These are the activations of a small neural network, seen along a few directions. Each row is one input.
In each table, some parts of the input vary, and every possible input appears once, in random order.
Descriptions start from the smaller parts, as in this example, which fits no table here: values(3) and (point or ring(11) or (line(4) and ring(5))).
Shared parts are said once, and a part with two or three values counts as separate values.
(in the rows, 128 means zero)

Other details of the inputs vary at random and push rows far along two fixed directions, the same in every table; ignore that.

Table:
x1: [111 130 110 168  46 199  82 228  58 116 114]
x2: [160  78 138 105 142 126 113  73 115 133 175]
x3: [157  59 133 109 134 138  98 101 100 134 178]
x4: [ 71 181 109 132 139 101 156 167 164 124  84]
x5: [108  75 126  77 182 102  76 102 143 119 158]
x6: [125 180 126 159 119 128 186 145 133 127  88]
x7: [157  76 139 101 132 114 112  77 122 125 177]
x8: [ 59 146  97 141 119 158  89 217  98 116  90]
x9: [151  62 141  94 120 126 101  93 104 114 173]
x10: [177 112 150 114 185 102 154  37 167 156 155]
x11: [140 216 139 160 141  81 222 112 198 131  69]
x12: [104 135 110 157  24 183  80 219  61 111 112]
x13: [153  41 133 102  88 162  43 134  77 113 188]
x14: [ 91 210 117 148 200  83 207 139 209 139  71]
x15: [ 97  77 122  73 176 100  86  89 129 120 159]
x16: [168  66 146 103 152 124 111  93 128 122 168]
x17: [ 99  54 116  80 172 124  84 121 113 130 170]
x18: [ 42 125  85 133  80 179  82 240  57 111 109]
x19: [117 173 120 160  94 127 166 160 124 120  97]
x20: [148 218 136 172 150  88 216 117 203 137  78]
x21: [169  70 141 110 149 124 107  91 130 129 175]
x22: [ 78 179 110 138 150 108 154 175 167 123  86]
x23: [126 190 126 164 105 124 173 136 141 130  93]
x24: [117 141 114 166  77 168 120 209  90 116 107]
x25: [183 114 154 114 184 102 147  43 178 147 156]
x26: [116 170 127 150  58 165 109 180  98 126  95]
x27: [ 97 125 102 159  43 189  99 224  44 111 116]
x28: [100 141 111 157  27 196  82 207  51 116 113]
x29: [183 117 156 109 173  94 143  42 184 140 156]
x30: [176 118 154 103 162  86 145  34 180 142 154]
x31: [174 109 149 105 165  75 153  45 180 135 158]
x32: [160  74 146 100 136 150  87  88 100 143 170]
x33: [162  65 142 103 152 125 118  87 117 131 167]
x34: [171  85 152 102 150 138  95  80 127 138 167]
x35: [162  60 145  98 126 128  91 106 118 112 171]
x36: [140 228 133 170 152 106 222  95 183 152  76]
x37: [160  71 141  97 129 104 109  86 132 120 172]
x38: [ 65 185 104 138 161 114 155 155 142 130  78]
x39: [ 53 157  99 131 102 137  95 202 108 113  86]
x40: [133 189 136 158  98 147 140 157 136 132  89]
x41: [126 184 120 166 117 128 182 143 135 134  95]
x42: [138 235 144 160 145 100 213  93 187 147  71]
x43: [128 170 124 164 100 129 156 173 138 119  96]
x44: [ 85  34 109  78 145 153  32 146  67 121 171]
x45: [112 105 131  78 208  67 147  60 183 131 154]
x46: [147  37 128 107  99 170  55 129  60 128 187]
x47: [140 209 130 174 164  93 232 117 185 148  76]
x48: [113 169 122 156  74 178 121 176  81 132  98]
Description of these inputs: ring(6) and (values(2) or line(6)).
Question: Changing only the ring(6) part turns x23 into x1. The same change can be made to x15. Which row results?
Answer: x8
Question: Changing only the ring(6) part turns x9 into x16. The same change can be made to x45. Which row results?
Answer: x14
Question: Start at x40 and move only the line(6) part, one step at a time. The first step leads to x29. Which rows follow, in order?
Answer: x13, x20, x43, x35
Question: Start at x33 and move only the line(6) part, one step at a time. The first step leads to x47. Which rows follow, in order?
Answer: x3, x46, x10, x32

Table:
x49: [ 98 116 121 113  82 144  72 173  90 117 122]
x50: [156 141 153 120 165  84 203  80 190 143 140]
x51: [ 85 115 102 133  83 140  78 165  86 111 140]
x52: [126 168 116 157  98 125 177 162 136 134 110]
x53: [106 115 119 128 109 172  81 171  74 141 122]
x54: [143 163 139 105 179  61 159  71 189 137 121]
x55: [ 94 174 124 130 115 126 149 156 145 115  83]
x56: [152 155 155 122 180 104 203  60 169 160 133]
x57: [ 93 113 100 148 109 168  86 163  70 135 141]
x58: [106 159 110 149 127 131 162 171 147 120  91]
x59: [130 149 134 104 180  77 176  65 192 124 115]
x60: [113 170 125 153 134 121 152 181 144 116 102]
x61: [ 88 179 109 148 118 120 150 151 141 108 102]
x62: [169 141 137 133 166  80 197  74 187 135 134]
x63: [148 163 132 173 110 128 166 165 138 108  90]
x64: [102  94 117 132  94 153  84 188  98 124 125]
x65: [144  42 149  59 158 104  62  75 117 105 201]
x66: [134 201 137 153  82 139 127 139 165 130  97]
x67: [137 111 130 151  88 177  98 159  64 127 122]
x68: [144 177 135 174 124 149 165 146 115 126  84]
x69: [113 167 121 151 124 121 147 175 148 135  90]
x70: [118 112 116 126  59 152  97 159  79 107 136]
x71: [132 178 122 172 114 143 165 140 116 147  90]
x72: [117 108 111 127  97 146  80 195  91 122 135]
x73: [113 181 119 143  85 119 166 144 131 128 105]
x74: [112 167 124 144 129 130 155 178 149 120  93]
x75: [108 178 136 138  87 125 170 149 134 125 103]
x76: [129 110 130 134  61 149  88 160  82 103 123]
x77: [144  23 123  89 162 106  71  78 122 125 214]
x78: [158 158 138 128 179  99 200  55 165 162 133]
x79: [136  29 135  65 147 104  62  62 120 122 188]
x80: [133 154 127 132 211 100 182  60 175 143 133]
x81: [136  31 145  61 148 105  58  65 123 124 186]
x82: [186  56 156  87 145 159  51  50 124 147 206]
x83: [136 148 143 125 204  96 171  62 179 164 111]
x84: [145 159 148 123 215  94 175  72 173 144 126]
x85: [ 99 109 118 122 112 184  93 170  77 128 121]
x86: [142  98 127 149  74 155  99 179  87 109 129]
x87: [135 174 135 158  96 122 153 147 130 102  86]
x88: [136 142 125 132 196  80 182  82 196 126 139]
x89: [108 179 126 145 144 151 154 157 127 138  87]
x90: [137 164 120 170 100 122 166 159 138 129  97]
x91: [144  27 133  80 174 132  69  59 103 146 189]
x92: [113 121 113 128 111 166  79 174  69 139 129]
x93: [148  15 131  79 160 111  72  80 125 129 195]
x94: [136 156 148  99 183  76 168  71 194 125 117]
x95: [106 161 120 144 127 133 159 175 150 121  89]
x96: [ 99 107 108 127 112 182  97 167  74 126 123]
x97: [190  43 154  86 131 137  53  71 147 132 212]
x98: [127 114 115 142  86 179 109 158  63 131 135]
x99: [122 112 119 133  57 146  89 157  80 112 131]
Question: Changing only one part turns x57 into x77. The same change can be made to x80. Which row results?
Answer: x88
Question: Changing only one part turns x89 into x74. The same change can be made to x78. Which row results?
Answer: x52
Question: Describe the family of inputs behind these rows.
Answer: values(3) and (point or line(6) or (values(2) and line(5)))
Question: Change only the line(5) part in x72. List by row number the other rows that result.
Answer: x64, x69, x77, x93
Question: Change only the values(2) part in x58. List by row number the other rows that result.
Answer: x93

Table:
x100: [122  90 127  94 171  91 130  95 143 122 152]
x101: [119 190 120 165 104 127 162 152 151 135  97]
x102: [142 187 133 175 120 147 182 147 127 137  89]
x103: [102 191 125 142 121 127 154 156 149 127  79]
x104: [139 183 134 165  99 126 181 146 137 122  83]
x105: [144 185 134 171 105 131 172 158 153 127  91]
x106: [121  89 129  95 171  92 130  91 143 119 149]
x107: [101 192 125 143 119 120 155 152 141 125  78]
x108: [101  12 111  81  96 163  19 173  52 105 193]
x109: [126  90 128 100 175  98 121 104 158 125 156]
x110: [150 104 137 109 140 106 124  78 147 137 163]
x111: [139 107 142  97 160 108 107  89 159 129 149]
x112: [114  29 126  77  83 172   6 157  54 109 186]
x113: [140 184 132 163 101 125 181 149 138 124  86]
x114: [122 104 115 163  44 219  71 223  29 125 125]
x115: [125  94 126 103 192 115 132  90 134 136 153]
x116: [107 193 122 154 122 122 142 157 155 126  80]
x117: [123  89 127  94 173  98 128 100 149 123 153]
x118: [141 107 140 104 180 126 114  79 139 149 143]
x119: [147 186 130 175 104 126 168 155 151 125  89]
x120: [150 101 136 103 139 103 130  70 137 133 161]
x121: [175 100 150 114 141 109 136  85 149 129 157]
x122: [128  90 124 108 193 116 127  94 138 145 150]
x123: [138 111 141  99 178 125 119  75 135 140 145]
x124: [155 104 136 120 161 126 128  71 132 155 158]
x125: [ 99 113 100 153  26 192  53 219  48 111 133]
x126: [ 94 177 107 157 136 111 157 173 155 122  87]
x127: [134 107 144  92 158 101 119  75 145 124 141]
x128: [117 193 120 168 121 143 173 140 127 144  94]
x129: [114 187 121 159  99 123 170 139 135 129  90]
x130: [117 103 116 147  24 202  73 227  42 104 127]
x131: [150 103 137 104 141 109 130  75 145 134 161]
Question: Describe the family of inputs behind these rows.
Answer: line(4) and (values(2) or line(6))
Question: Changing only the line(4) part turns x125 into x126. The same change can be made to x129. Which row results?
Answer: x106
Question: Change only the line(6) part in x130. List by row number the other rows that result.
Answer: x104, x105, x113, x119, x121
Question: Change only the values(2) part in x123. List by row number the other rows that result.
Answer: x118
Question: Change only the line(4) part in x110. List by row number the other rows that result.
Answer: x108, x112, x121
